Each row below holds a small network's activations on one input, seen along a few directions.
In each table, some parts of the input vary, and every possible input appears once, in random order.
Descriptions start from the smaller parts, as in this example, which fits no table here: one of 2 separate values, together with either a single point or one of 11 places along a line or (one of 4 places along a line, together with one of 5 places around a ring).
Shared parts are said once, and a part with two or three values counts as separate values.
In the rows, zero is written as 100.

Other details of the inputs shift rows strongly along two fixed directions, in all tables alike. That doesn't count.

Table:
R1: [101,102,107,111,88,85,101,106,101,98,115,93]
R2: [110,105,106,108,101,87,112,108,103,101,113,97]
R3: [113,109,111,107,97,92,110,103,103,108,115,102]
R4: [117,60,80,80,100,141,98,105,80,94,86,91]
R5: [98,110,98,95,99,92,89,101,101,115,109,98]
R6: [104,113,99,98,97,91,89,101,97,114,102,95]
R7: [103,122,119,114,102,86,107,102,102,106,115,102]
R8: [89,104,93,102,104,89,102,102,91,112,104,95]
R9: [111,104,108,111,92,87,103,98,101,105,116,102]
R10: [103,102,104,112,91,84,99,107,99,100,114,104]
R11: [126,64,73,74,100,140,89,107,87,89,89,100]
R12: [112,107,107,108,101,88,111,107,103,104,113,103]
R13: [92,107,98,101,100,93,100,96,90,119,106,100]
R14: [120,61,72,71,102,140,89,107,91,90,96,102]
R15: [126,67,79,98,99,156,101,105,97,93,102,103]
R16: [107,108,109,110,106,92,107,109,99,97,114,96]
R17: [101,114,96,96,96,91,93,99,96,113,106,96]
R18: [99,111,91,97,101,87,95,104,97,105,103,91]
R19: [101,110,98,97,99,90,91,104,99,108,100,86]
R20: [103,95,115,97,100,109,118,86,120,77,88,106]
R21: [93,105,94,103,103,88,102,102,88,111,99,93]
R22: [98,106,96,98,104,87,88,108,101,108,102,92]
R23: [90,126,102,101,98,77,94,96,103,117,111,98]
R24: [104,113,116,112,102,100,99,105,93,101,116,102]
R25: [91,105,94,102,104,90,101,100,90,115,104,100]
R26: [82,116,104,107,102,79,103,97,96,117,105,90]
R27: [83,115,103,109,106,77,98,100,97,120,104,101]
R28: [92,104,101,101,102,94,96,98,93,121,105,100]
R29: [97,105,109,106,84,88,104,116,101,100,111,97]
R30: [69,120,142,104,109,101,123,56,148,48,58,126]
R31: [92,102,103,103,103,91,96,103,94,116,99,89]
R32: [101,109,96,123,105,101,104,108,108,105,110,95]
R33: [95,104,104,103,102,93,94,100,93,121,100,99]
R34: [110,102,104,112,97,83,103,102,101,101,115,103]
R35: [98,107,102,104,100,93,96,99,89,120,97,98]
R36: [115,56,78,80,105,139,95,108,83,94,88,97]
R37: [121,61,78,72,99,141,88,108,92,89,92,90]
R38: [120,59,76,81,102,140,96,106,78,96,85,102]
R39: [89,102,100,101,103,91,98,101,94,115,103,90]
R40: [124,65,70,72,98,140,93,105,86,88,93,100]
R41: [101,110,115,112,103,98,102,108,94,96,115,91]
R42: [103,111,112,114,106,96,100,110,92,97,115,103]
R43: [95,107,97,95,101,90,91,104,103,109,108,88]
R44: [108,101,107,111,94,84,105,101,103,100,115,91]
R45: [118,63,78,78,96,144,100,99,78,98,91,101]
R46: [94,107,94,104,102,89,101,101,88,114,99,99]
R47: [56,99,137,96,99,111,122,36,165,16,29,151]
R48: [101,109,100,122,102,104,104,105,109,107,110,90]
R49: [70,114,124,90,104,103,101,57,142,68,53,128]
R50: [99,111,95,96,98,89,95,102,98,107,104,86]
R51: [112,56,75,78,105,139,97,106,83,94,92,98]
R52: [87,123,101,101,100,75,96,99,104,111,109,88]
R53: [109,101,103,112,97,82,104,103,102,98,115,97]
R54: [95,109,90,95,102,87,95,104,99,106,108,93]
R55: [87,115,106,111,106,76,95,102,97,121,99,100]
R56: [100,108,96,98,103,88,87,106,100,111,103,97]
R57: [100,108,110,106,83,91,102,114,99,106,111,107]
R58: [55,114,128,99,110,98,115,49,141,57,34,131]
R59: [124,63,73,74,100,139,90,109,88,86,89,94]
R60: [109,110,109,111,106,93,106,108,98,100,114,102]
R61: [101,110,111,114,106,95,101,111,93,94,115,97]
R62: [102,110,96,124,105,103,103,106,107,108,110,101]
R63: [104,105,108,110,87,88,99,103,100,104,116,104]
R64: [91,70,107,81,90,138,114,83,125,43,59,131]
R65: [99,106,106,108,87,87,103,118,98,102,110,108]
R66: [78,109,106,92,107,94,98,81,125,81,78,111]
R67: [108,73,83,84,99,129,102,100,84,96,90,92]
R68: [89,124,98,103,102,73,95,100,103,113,109,98]
Description of these inputs: one of 4 places along a line, together with either a single point or one of 6 places along a line or (one of 2 separate values, together with one of 5 places around a ring).
Q: The inputs of R6 and R11 match in every part but the place on the line of 4. If R15 is changed in the same way as R6 into R11, which row does it become?
A: R62
Q: The inputs of R60 and R7 match in every part but the place on the line of 4. If R65 is changed in the same way as R60 into R7, which row does it become?
A: R57
Q: Which other rows does R35 become when the choice among 2 separate values takes its other values? List them by row number.
A: R6
Q: Which other rows does R47 become when the place on the line of 4 takes its other values? List them by row number.
A: R1, R10, R63
Q: A walk changes only the place on the line of 6. It starts at R41 and steps to R30. List the rest of the walk in order.
A: R20, R44, R1, R29

Table:
R69: [112,82,85,68,101,104,81,124,61,121,123,68]
R70: [74,133,133,118,100,90,108,80,138,82,84,131]
R71: [129,92,66,89,105,118,81,124,79,126,108,63]
R72: [102,77,65,92,90,110,100,118,47,147,113,92]
R73: [49,111,125,111,114,69,102,72,109,97,51,120]
R74: [67,130,109,92,92,65,94,69,136,84,69,119]
R75: [129,84,87,107,89,123,92,136,80,121,136,92]
R76: [136,80,82,109,106,119,105,120,81,115,131,72]
R77: [103,40,98,67,96,174,112,86,116,23,52,132]
R78: [101,47,60,58,115,175,93,64,133,36,47,119]
R79: [126,88,83,114,101,128,93,137,78,113,132,79]
R80: [131,69,87,97,93,100,108,128,74,109,130,76]
R81: [124,70,87,103,85,105,102,135,75,108,130,76]
R82: [96,73,65,92,99,106,104,126,48,141,110,81]
R83: [75,128,130,126,110,88,120,68,138,78,82,104]
R84: [119,50,93,74,119,182,118,68,118,30,54,125]
R85: [132,89,71,80,93,112,81,125,82,134,112,77]
R86: [66,137,104,105,115,79,95,69,142,85,67,103]
R87: [102,39,65,45,92,162,91,64,127,34,49,135]
R88: [74,143,116,101,100,41,90,106,97,126,109,78]
R89: [139,77,85,97,88,103,102,120,70,113,135,90]
R90: [96,146,124,124,96,45,101,106,96,117,125,108]
R91: [139,81,86,95,91,105,99,124,66,111,133,95]
R92: [72,136,92,107,101,31,85,109,112,119,117,87]
R93: [132,91,82,108,113,123,94,134,74,111,131,85]
R94: [71,129,134,115,89,81,107,80,128,74,83,132]
R95: [72,129,139,119,87,65,119,66,135,80,84,119]
R96: [131,74,87,104,75,109,98,127,75,114,134,86]
R97: [69,133,130,129,107,95,111,78,139,77,81,111]
R98: [75,119,132,110,105,67,123,73,128,70,81,114]
R99: [100,46,95,35,96,176,95,56,106,43,46,125]
R100: [95,135,124,127,88,42,110,98,104,122,126,95]
R101: [111,43,98,74,92,188,112,75,128,39,56,136]
R102: [78,151,121,102,108,56,85,94,100,142,119,85]
R103: [126,88,78,76,98,116,80,120,75,134,121,77]
R104: [108,41,98,63,104,170,114,84,113,23,51,134]
R105: [134,77,86,107,86,119,99,127,84,122,135,85]
R106: [120,77,88,103,87,109,95,145,71,107,131,83]
R107: [84,127,132,115,106,80,119,64,137,84,86,124]
R108: [84,141,125,134,80,51,99,112,103,121,127,99]
R109: [96,31,88,67,115,182,100,61,104,66,27,140]
R110: [85,132,133,113,110,81,117,69,133,82,83,129]
R111: [138,91,82,105,115,121,96,128,73,110,130,85]
R112: [70,133,108,96,104,74,95,69,145,92,69,118]
R113: [123,81,72,76,91,98,84,133,73,120,108,69]
R114: [127,81,88,104,77,113,91,137,71,113,134,93]
R115: [132,80,87,93,102,102,98,136,66,104,129,89]
R116: [85,151,119,141,109,66,98,115,107,119,125,91]
R117: [140,76,86,101,95,115,104,120,83,123,135,85]
R118: [79,134,133,114,108,86,111,78,135,82,83,133]
R119: [104,46,89,38,91,173,97,61,112,42,41,125]
R120: [104,81,65,95,102,121,102,118,56,154,113,90]
R121: [130,85,72,77,82,102,80,125,73,126,111,79]
R122: [94,138,124,133,95,55,109,101,113,130,128,92]
R123: [87,142,119,144,103,62,106,106,112,121,124,80]
R124: [100,84,61,103,114,127,102,117,53,146,110,77]
R125: [118,93,79,81,115,124,79,115,66,127,124,62]
R126: [56,115,125,112,105,73,98,64,108,104,55,131]
R127: [63,121,135,117,93,77,114,86,132,70,79,115]
R128: [138,83,81,107,111,119,103,120,77,113,133,76]
R129: [99,149,123,127,108,54,102,106,105,125,126,107]
R130: [61,125,109,91,102,61,98,78,136,78,66,109]
R131: [133,84,87,97,89,109,93,134,67,111,133,99]
R132: [66,130,101,97,106,72,92,67,149,89,78,122]
R133: [54,123,120,124,129,87,100,64,114,105,53,115]
R134: [64,140,121,100,117,88,97,63,130,89,67,97]
R135: [90,138,124,123,105,39,110,111,97,111,122,94]
R136: [85,131,125,129,93,41,112,109,105,116,123,83]
Q: The inputs of R103 and R88 match in every part but one. If R105 is changed in the same way as R103 into R88, which row does it become?
A: R81
Q: Describe the family of inputs behind these rows.
A: one of 4 places along a line, together with either one of 2 separate values or one of 5 places along a line or one of 10 places around a ring
Q: Which other rows does R82 become when the choice among 2 separate values takes its other values? List them by row number.
A: R73
Q: A walk changes only the place on the ring of 10. It starts at R95 and steps to R100. List the rest of the walk in order.
A: R89, R91, R90, R131, R94, R114, R108, R96

Table:
R137: [106,106,111,99,96,95,102,100,115,79,105,105]
R138: [83,95,108,97,102,94,108,90,88,103,84,106]
R139: [87,97,103,83,92,83,98,92,96,97,85,105]
R140: [105,106,117,112,101,110,110,91,106,98,101,113]
R141: [87,101,96,92,92,91,93,96,107,97,88,106]
R142: [88,111,89,81,111,96,84,86,111,104,82,90]
R143: [141,38,44,63,115,179,84,119,57,113,101,74]
R144: [108,108,112,96,91,99,100,92,113,90,105,112]
R145: [100,101,107,101,97,91,106,103,115,75,102,94]
R146: [103,104,115,115,106,106,112,98,106,87,102,106]
R147: [96,99,112,118,106,102,115,100,107,82,99,95]
R148: [82,100,101,107,102,103,103,95,99,104,86,108]
R149: [119,132,84,124,88,45,80,146,72,168,167,71]
R150: [95,104,102,113,103,108,106,92,108,104,94,114]
Q: Describe the family of inputs behind these rows.
A: one of 2 separate values, together with either a single point or one of 6 places along a line
Q: The inputs of R146 and R137 match in every part but the choice among 2 separate values. If R150 is changed in the same way as R146 into R137, which row does it become?
A: R149
Q: Which other rows does R140 become when the choice among 2 separate values takes its other values? List them by row number.
A: R144
